A small network was shown many inputs. Here are its activations along a few directions, one row for each input.
Each table varies a few parts of the input and shows all the possible inputs, shuffled.
A made-up example of a description, with smaller parts first: one of 2 separate values, together with either a single point or one of 9 places around a ring or (one of 4 places along a line, together with one of 8 places around a ring).
Shared parts are said once, and a part with two or three values counts as separate values.
In the rows, zero is written as 128.

Other details of the inputs shift rows strongly along three fixed directions, in all tables alike. That doesn't count.

Rows:
row 1: [ 85 198  90 122 106  70  98 152  57 223 166 168]
row 2: [158 145 144 129 144 144 143  97 169 112 107  87]
row 3: [180 184 132 217 200   7  84 158  56 191  92 194]
row 4: [187  81 141 151 143 104 103 123 156  64  74  96]
row 5: [132 204 177 223 106 124  93 121 100 134  58  98]
row 6: [105 131 112  90 153 174 166  76 138 109 140 100]
row 7: [158  97  64  59 122  46  99 207 172 150 173 164]
row 8: [140 145 142 214  75 107  87 152  86  81  97  79]
row 9: [158  91 151 149 166 144 118 106 203 116  59 108]
row 10: [168  88  91 113 188  37  99 172 107 139 106 217]
row 11: [158 105 127 134 114 152 134 135 187  65 107 127]
row 12: [225  91  84 174 237  22  96 144  90 176  76 184]
row 13: [ 76  76 113  47 116 161 166  93 130  80 176 103]
row 14: [152 164 160 212  81 109  95 161  88  78  62 114]
row 15: [ 98 114 142  65  93 169 180 115 186  84 173 139]
row 16: [153  92 150  51 150 220 140 115 142 117 186  79]
row 17: [178 101  90 149 186 151 101  75 147 111  29 128]
row 18: [ 93 166 113 187  46 175 134 121  57  96 121 143]
row 19: [134 120 105  59 192  56 115 131 182 191 154 179]
row 20: [ 67 110 103  86 116 190 152  90 143 136 138 107]
row 21: [164 119 134 138 133 136 145 112 159 106 116  64]
row 22: [107  91  80  72 162  85 152 160 150 205 188 194]
row 23: [137  76 140   8 123 221 123 145 154  79 174 122]
row 24: [208  77 168 171 195 195  90 144 143 118  71 146]
row 25: [ 85 122 104 106  70 185 163 144 189 131 174  75]
row 26: [ 35 191 172  93   8 157 169 136  85 105 192 103]
row 27: [230  96 152 117 222 190  88 108 155 102  87 120]
row 28: [118 116 130 102 189 155 139  82 167 107  86 118]
row 29: [ 51 181 138 121  88  60 119 164  98 231 206 170]
row 30: [156 117 113 147 127 147 139 122 160 101 120  52]
row 31: [ 86 158  97 121  95  68 126 183  72 176 204 218]
row 32: [149 118  57  43 152  67  94 166 213 195 177 137]
row 33: [124 143 186 217 116  93 109 117  59  81  84 122]
row 34: [ 88  77 133  56 134 150 168  94 141  71 160 103]
row 35: [159 129  51  78 156  73 119 125 121 199 165 168]
row 36: [208  63 163 141 217 193  64 124 169 116  56 136]
row 37: [123  97 133 128 156 158 158 114 151  61 107 160]
row 38: [ 36 174 113 142  34 190 138 102  74 162 154  96]
row 39: [131 198 184 211 124 118 102 107 101 133  60 116]
row 40: [189 101 106 149 165  50 105 183 179 190 117 173]
row 41: [126  98 145  47 104 240 131 144 153  85 195 138]
row 42: [157 204 136 239 101 125  95 135  96 117  81  74]
row 43: [139 136  58  60 168  64 129 136 118 204 186 173]
row 44: [171  79  92 137 145 141 117 112 115  69  50 148]
row 45: [157 108 157 163 183 123 153  90 135  99  90 102]
row 46: [ 83 168 110 150  60 171 161  94  50 138 157  74]
row 47: [ 86  92 125  48 129 164 174 113 149  65 142 126]
row 48: [144 141 110  81 180  50 132 132 149 188 178 170]
row 49: [171  69 116 134 216 139 154  84 142  93  80 110]
row 50: [131 169 181 252  95 132 125 146 102 136  71 115]
row 51: [117 100  63  37 130  68 128 169 108 160 181 195]
row 52: [140  93 147 174 203 133 119  99 152 114  45 140]
row 53: [ 54 231 171 121  41 160 172 100  91 147 198  76]
row 54: [107 117 147  61 119 160 195  86 168 118 180  72]
row 55: [ 80 113 145  68 101 155 168 115 145  72 149 123]
row 56: [134 133 155  70 142 224  94 115 145 129 142 100]
row 57: [181  71 123  34 161  85  68 188 115 168 212 179]
row 58: [127  86 126 153 186 155 123  92 153 115  63 134]
row 59: [ 57 201 142 197  24 164 110 148 104 148 141  62]
row 60: [151 166 135 245  77 128  93 171 106  79  82 126]
row 61: [107 169 136 159 102  47 118 183  86 165 177 217]
row 62: [147  80  90  44 209  57 160 135 156 178 188 158]
row 63: [159 146 138 239 186  20  96 187  70 203  85 219]
row 64: [ 62 171 173 130  18 139 143 131  80 106 182  70]
row 65: [ 48 193 155 148  24 168 132 132 122 155 164  67]
row 66: [119 155 127 211  99 148 122 131  57  88  87 162]
row 67: [134  71  69  46 152  55 119 144 112 156 182 173]
row 68: [172 129 123 113 150 151 138  95 194  99 106  75]
row 69: [ 80 172 141 158 100  59 137 178  92 219 188 185]
row 70: [129 128 120  76 128 165 131  98 211 114 118  75]
row 71: [126 130 122 191  83 130 107 106  39  92  90 113]
row 72: [130  92 137  66 110 154 154 127 184  67 120 107]
row 73: [103  97  92 116 105 198 168  96 143 128 123 116]
row 74: [ 78 104 101  98 112 196 180 104 140 131 146 117]
row 75: [ 57 202 159 115  23  32 121 179  35 197 244 149]
row 76: [133 119 144 104 122 151 170 104 162 115 147  64]
row 77: [121 163 186 226 106 132 141 130 107 137  85 130]
row 78: [148 167 172 232  89 122 112 153 102  88  78 145]
row 79: [153 103 165 161 172 131 120  99 181 122  58 128]
row 80: [130 126 124 147 182 151 117  85 134 110  61 125]
Each input here is: one of 8 places around a ring, together with either a single point or one of 9 places along a line.
- Changing only the place on the ring of 8 turns row 70 into row 14. The same change can be made to row 17. Which row results? => row 44
- Changing only the place on the ring of 8 turns row 27 into row 36. The same change can be made to row 2. Which row results? => row 9
- Start at row 8 and move only the place on the line of 9, one step at a time. The first step leads to row 4. Which rows follow, in order? => row 64, row 75, row 33, row 34, row 13, row 67, row 71

Rows:
row 81: [ 93 141 109  83 123 100 135 140  65 170 192 170]
row 82: [114 104 120 114  96 194 167  90 164  50 112  58]
row 83: [136  86 101 105 166 110 163  96 166 109 109 128]
row 84: [117 115 140 119 114 134 138 129 158  92 122 132]
row 85: [161  77 118  90 174 107 113 158 181 150 135 181]
row 86: [ 85 130  91  57  78 149 132 157 139 175 211 133]
row 87: [ 99 148  97  98  74  99 124 158 115 152 175 135]
row 88: [160 162 128 155 130  74  85 156 104 180 135 123]
row 89: [106 120 140 108  88 224 142  96  98  54 133  79]
row 90: [117 136 149 112 111 116 120 157  79 128 168 159]
row 91: [177  95 135 155 164  70 120 145 154 106  93 157]
row 92: [174 141 132 180 142 137  98 130 128 124  78 113]
row 93: [128 175 141 177 143  85 112 123  88 179 119 124]
row 94: [ 82 206 188 189  55 176 133 131  85 124 136  91]
row 95: [145 137 129 163 170 131 126 105 133 142  88 130]
row 96: [135 118 124 170 162 137 120 116 119 140  81 153]
row 97: [129 132 130 188 143 119 129 103 109 103  59 135]
row 98: [146  83 133  40 170 140 148 114 220 126 159 104]
- What do these inputs look like to the network? => one of 3 separate values, together with either a single point or one of 5 places along a line
- Changing only the choice among 3 separate values turns row 88 into row 93. The same change can be made to row 86. Which row results? => row 96
- Change only the choice among 3 separate values in row 95. List by row number the other rows that result. => row 92, row 94
- Which other rows agree with row 91 in the choice among 3 separate values? List them by row number. => row 84, row 85, row 90, row 94, row 98

Rows:
row 99: [172  86 138 141 204 125 122  96 138 104  60 136]
row 100: [ 73 153 152 135  66 191 129 128  85 112 148 109]
row 101: [129  93 126 112 130 217 144  93 136  59 101 102]
row 102: [125 134 130 156 146 141 134 101  85 115 106 122]
row 103: [126 156 135 181  97 109 116 148  51 109 119 143]
row 104: [182  95 105 159 181  96  85 161 102 142  97 182]
row 105: [148  76 121 140 180 165 142  80 171  73  42 124]
row 106: [ 92 125 139 140 116 186 153  78 129  87  95 100]
row 107: [138  86  82  65 180 101 140 114 145 152 156 160]
row 108: [188 127 138 160 152 113  93 138 143 108  80 118]
row 109: [ 73 126 121  45  91 164 148 155 154 160 224 130]
row 110: [114  86  63  48 155 118 160 121 166 145 158 155]
row 111: [132  74  76  55 175  99 143 126 185 149 132 168]
row 112: [ 88 152 172 139 116 192 163  88 123  96 122  80]
row 113: [119 139 120  81  94 117 123 160 133 175 195 142]
row 114: [156 121 133 176 147  99  79 166  87 150  98 174]
row 115: [ 70 165 146 161  49 111 129 156  60 124 158 127]
row 116: [111 177 156 161 109 149 129 110 106 134 122  72]
row 117: [131 194 128 202 111  65  91 153  86 188 119 135]
row 118: [143  60 103  39 162 155 131 122 185 113 141 148]
row 119: [ 97 203 158 187  83 107 121 139  60 181 149 117]
row 120: [155  83 127 121 149 182 143  90 141  42  82 111]
row 121: [ 94 192 156 199  98 111 124 133  75 154 125 134]
row 122: [106  91 114  32 156 140 160 103 158 139 170 125]
row 123: [ 95 120 153 101  89 214 155  92 128  54 119  87]
row 124: [173 108 137 163 141 121 111 128 159  84  77  98]
row 125: [126 113 146 137 116 151 132 117 117  73 100 120]
row 126: [ 86 143 121  49  89 125 138 162 137 168 226 150]
row 127: [131 122 103 101 162  51 110 146 111 194 158 185]
row 128: [186 150 127 214 171  60  79 137 116 163  65 141]
row 129: [176  75 141 144 153 149 135 109 181  65  70 104]
row 130: [171  64 102  68 173 131 119 148 199 153 146 148]
row 131: [147 114  95  96 178  66 123 141 103 178 154 174]
row 132: [ 91 156 141 129  96 190 153  85 145 109 133  54]
row 133: [ 92 196 126 170  79 111 121 141 101 169 138 107]
row 134: [121 121 114 145 141 147 142  94 108 109 104 125]
row 135: [120  98 114  79 107 113 149 147 171 131 175 122]
row 136: [160  95 148 138 140 205 131 100 172  74  77  93]
row 137: [ 57 128  77  41  91 148 176 116 134 151 205 131]
row 138: [111 127 134 145  95 158 144 116  91  71 120 109]
row 139: [112 112 103  36 100 121 144 143 184 135 201 102]
row 140: [101  98 116  36 102 192 155 125 187 135 194 103]
row 141: [128 125 144 160 152 155 143  96 153  98  83 118]
row 142: [113  94 138 117 148 198 159  63 155  70  87  91]
row 143: [110 131 111  87 141  75 124 141 106 187 174 166]
row 144: [157 109 106  78 143 124 106 149 176 151 151 127]
row 145: [ 79 202 149 150  74 137 130 124  88 162 165  78]
row 146: [153 100 140 138 167 168 144  80 172 100  82  96]
row 147: [160 123 121 179 157 114 124 123 151 133  64 135]
row 148: [ 68 139 107  57 105 129 165 128 161 165 200 136]
row 149: [143 151 133 192 132 103 117 128 116 153  87 135]
row 150: [104 154 169 147 130 163 150 103 113 114 120  96]
row 151: [161  69  98  68 167  64 117 154 159 133 144 180]
row 152: [191 149 144 196 142  60  79 171  93 155  91 169]
row 153: [184  67 107  59 192  83 122 147 200 126 139 178]
row 154: [162 157 115 184 150  26  91 167 103 212 120 185]
row 155: [157  81 121 160 151 133 132 119 125  60  76 127]
row 156: [154 133 118 104 164  52 117 156 126 211 164 161]
row 157: [159 139 147 196 174  90 108 129 115 140  79 154]
row 158: [139 140 160 152 124 140 122 135 121  97 108 131]
row 159: [162 109 153 159 192 136 129 100 151 103  71 125]
row 160: [ 89 180 133 184  91  94 115 140  57 164 123 151]
row 161: [153  94  90  69 140  57 117 173 183 160 177 141]
row 162: [156 141 120 176 152 104 107 123 144 141  79 118]
row 163: [108 104 119  51 126 154 139 147 173 144 192 141]
row 164: [189  77  99  83 171  47 112 167 179 159 145 176]
row 165: [177  76  95  52 168  94 122 145 207 129 148 131]
row 166: [ 92 156 124  66 108 134 148 122 141 170 195  84]
row 167: [113 140 152 133  81 164 147 122 129  96 135  92]
row 168: [152 122 104 108 161  63 119 145 148 198 154 163]
row 169: [ 75 219 133 191  54 119 123 146  79 169 139  98]
row 170: [171 101 127 151 159 150 115 115 111  75  77 140]
row 171: [116 133 160 125 109 187 141 114 139  79 124 107]
row 172: [ 87 167 139 127  69 124 112 156  66 153 172 147]
row 173: [176 131 126 179 150  90  94 150  72 115  87 169]
row 174: [103 209 151 167  52 122  99 161  69 155 162 106]
row 175: [129 145 128 171 124 122 131 123 132 144  96 126]
row 176: [187 111 123 154 167  42  80 165 101 143  97 197]
row 177: [ 82 193 160 153  74 139 143 124  76 166 163  95]
row 178: [165 128 119 195 176  92 107 119  81 130  72 157]
row 179: [103 157 139 176 112 116 121 117  78 141 110 138]
row 180: [154 133 137 165 131 148  91 146 134 132 103 106]
row 181: [124 103 131 112 160 186 161  75 124  82 103  93]
row 182: [ 96 170 154 154  72 141 114 141  61 121 139 133]
row 183: [148 100 129 153 178 153 145 100 181  87  55 126]
row 184: [123  84  86  54 128 102 146 143 142 123 181 152]
row 185: [171  95 117  97 171  63 115 167 162 140 141 181]
row 186: [ 76 116 122  41  84 136 168 142 167 122 214 122]
row 187: [ 54 186 161 158  34 129 146 159  77 125 183 110]
row 188: [100 152 106  50  80 118 121 164 143 182 225 121]
row 189: [124 167 134 181  96 119 101 153  41 134 129 151]
row 190: [182  93 149 149 152 158 126 105 167  69  67 108]
row 191: [152 109 133 167 177 136 134 107 166 100  58 136]
row 192: [120 103 160 127 119 190 158  99 166  42 102  89]
row 193: [ 90 147 164 132  85 212 144 115 128  86 133  94]
row 194: [105 146 153 117  75 192 145 115 130 101 147  89]
row 195: [ 66 206 164 177  75 128 135 131  64 159 160 118]
row 196: [169 126 106 200 177  69 100 133  84 143  64 177]
row 197: [ 66 147 124 131  85 200 170  80 101  92 133  89]
row 198: [159 166 142 200 120 102  70 170  94 161 107 132]
row 199: [ 85 138 106  63  98 126 159 122 156 182 204 122]
row 200: [118  82 147 120 118 194 155  87 154  32  87  89]
row 201: [160 143 121 154 163  80 100 132 134 168 113 129]
row 202: [143 142 108  86 112  69 104 169 141 172 184 142]
row 203: [124  97 131 126 129 220 141  97 128  62 101  99]
- Changing only one part turns row 191 into row 137. The same change can be made to row 158. Which row results? => row 173
- Changing only one part turns row 188 into row 189. The same change can be made to row 139. Which row results? => row 138
- What do these inputs look like to the network? => one of 5 places along a line, together with either one of 10 places along a line or one of 11 places along a line
- Change only the place on the line of 5 in row 156. List by row number the other rows that result. => row 122, row 150, row 166, row 181
- Start at row 111 and move only the place on the line of 10, one step at a time. The first step leads to row 105. Which rows follow, in order? => row 160, row 106, row 179, row 142, row 127, row 143, row 99, row 122
- Change only the place on the line of 11 in row 172. List by row number the other rows that result. => row 100, row 114, row 115, row 118, row 123, row 125, row 151, row 176, row 182, row 200
